These are the activations of a small neural network, seen along a few directions. Each row is one input.
Each table varies a few parts of the input and shows all the possible inputs, shuffled.
A made-up example of a description, with smaller parts first: one of 4 places along a line, together with either a single point or one of 9 places along a line or (one of 3 separate values, together with one of 5 places around a ring).
Shared parts are said once, and a part with two or three values counts as separate values.
(in the rows, 128 means zero)

Other details of the inputs shift rows strongly along two fixed directions, in all tables alike. That doesn't count.

Table:
R1: [137 151  74 157 192 126 108 111 138 121 123 132 185 117]
R2: [108  98 103 128  88 113 146 130  98 144  95 119 131 124]
R3: [ 97 102 139 139  88 108 158 155 101 127  92 111  81 109]
R4: [ 93 122 116 137 171 102 143 120 106  82 114 110 106 145]
R5: [120 102 131 110 115 109 133 101  90 105 135 127 137 157]
R6: [168 139 167 100 105 163 100 115 145 146 164 124 129 126]
R7: [160 142 174  73 103 141 112  98 132 106 174 123 127 157]
R8: [109 159 105 139 145 131 122 138 149 125 129 137 144 127]
R9: [132 125  85 157 187 135 112 117 151 111 128 145 180 108]
R10: [ 99 120 130 146 131 130 122 136 139 133 124 144 122 125]
R11: [106  93 108 138 105 111 148 129 111 136 105 124 141 111]
R12: [112 105 102 149 143 105 164 136 135 136 105 126 125 121]
R13: [ 94  89 143 140 105 115 148 151 101 134  87 117  77 111]
R14: [148 150 180  96  92 162  99 139 126 152 166 151 124 134]
R15: [102 119 128 151 113 106 142 143  90 137  84 104  84 124]
R16: [175 156 163  94  86 151 102 113 139 145 156 127 123 127]
R17: [169 128 186  86  74 160 110 123 145 141 158 135 120 119]
R18: [151 180 144 111 132 151  91 133 146 137 165 148 146 132]
R19: [112  69 153 134  75 110 171 141  97 158  86 128  86 134]
R20: [126 112 124 116 151 106 148 112 117 108 133 128 122 165]
R21: [102 122 108 166 170 124 130 137 119 120 101 113 107 115]
R22: [137 159 171  85 127 141 109 120 128 100 180 144 142 165]
R23: [108 104 125 147  91 112 149 120 134 131 104 109 108 117]
R24: [134 152  92 146 156 130 119 117 169 115 124 113 151 122]
R25: [ 74 102 136 144  73 107 155 142 108 146  98 130  94 124]
R26: [144 162  71 162 224 120 122 119 163 122 123 137 166 127]
R27: [143 130 106 151 189 132 127 127 148 137 132 132 148 131]
R28: [174 122 164  91  81 163 103 128 106 153 166 143 143 127]
R29: [166 173 139  98 129 155 110 154 140 114 162 129 129 114]
R30: [139 152  73 147 199 122 137 132 165 120 128 132 163 125]
Description of these inputs: one of 5 separate values, together with either a single point or one of 5 places around a ring.
Which other rows does R7 become when the choice among 5 separate values takes its other values? List them by row number.
> R4, R5, R20, R22
Which other rows agree with R29 in the choice among 5 separate values? List them by row number.
> R3, R4, R13, R15, R21

Table:
R31: [ 51  84  87 165 193  66 167  73  85  67  76 107 114 184]
R32: [122 105 213  57  48 117 146 107  58 104 150 121  63 201]
R33: [ 36  74 147 128  88  61 184 102  46  82  71  95  43 188]
R34: [167 207 109 129 209 170  74 158 181 106 185 149 184  99]
R35: [202 180  95 107 212 163  97 138 187 118 188 153 213 105]
R36: [211 167 155  68 101 180  85 149 143 148 206 160 180 116]
R37: [212 189 184  65 118 174  88 157 167 124 203 138 139 107]
R38: [102 154  55 196 248 121 109 109 194 105 113 113 166 112]
R39: [ 57  75 133 164  52  95 170 132  92 144  55  91  52 123]
R40: [ 57  91  57 198 140  87 150 107 120 139  53 116 141 125]
R41: [151  95 175  81   6 139 142 116  98 168 131 119 102 130]
R42: [215 163 181  70 103 184  80 127 169 136 211 146 166 121]
R43: [108 118 122 151 121 127 118 114 135 146 116 139 146 118]
R44: [149 104 193  85  35 142 148 167  95 174 130 135  73 125]
R45: [114  72 135 144  73 103 167 130  94 157  75 110  79 123]
R46: [126 142  85 163 197 140 107 133 147 132 121 143 174 103]
R47: [115 126 192  99  15 140 125 147 102 157 129 130  83 125]
R48: [ 87 166  56 205 238 119 108 111 184 112 108 135 177 112]
R49: [122 148 118 149 148 143 119 147 137 139 135 141 140 111]
R50: [145 118 109 136 156 134 133 144 140 137 128 141 140 111]
R51: [130 141  32 186 243 107 133 109 175 107 108 120 183 107]
R52: [132  89 194  46  40 104 153  95  49 106 153 124  92 202]
R53: [ 53  84  67 216 167  78 176 121 116 136  24  93  83 116]
R54: [206 179 178  64 120 180  93 178 158 129 204 150 139 108]
The inputs of R50 and R35 match in every part but one. If R46 is changed in the same way as R50 into R35, which row does it become?
> R36
What is each input in this table made of?
> one of 4 places along a line, together with either a single point or one of 5 places around a ring
Start at R37 and move only the place on the line of 4, one step at a time. The first step leads to R53. Which rows follow, in order?
> R45, R51
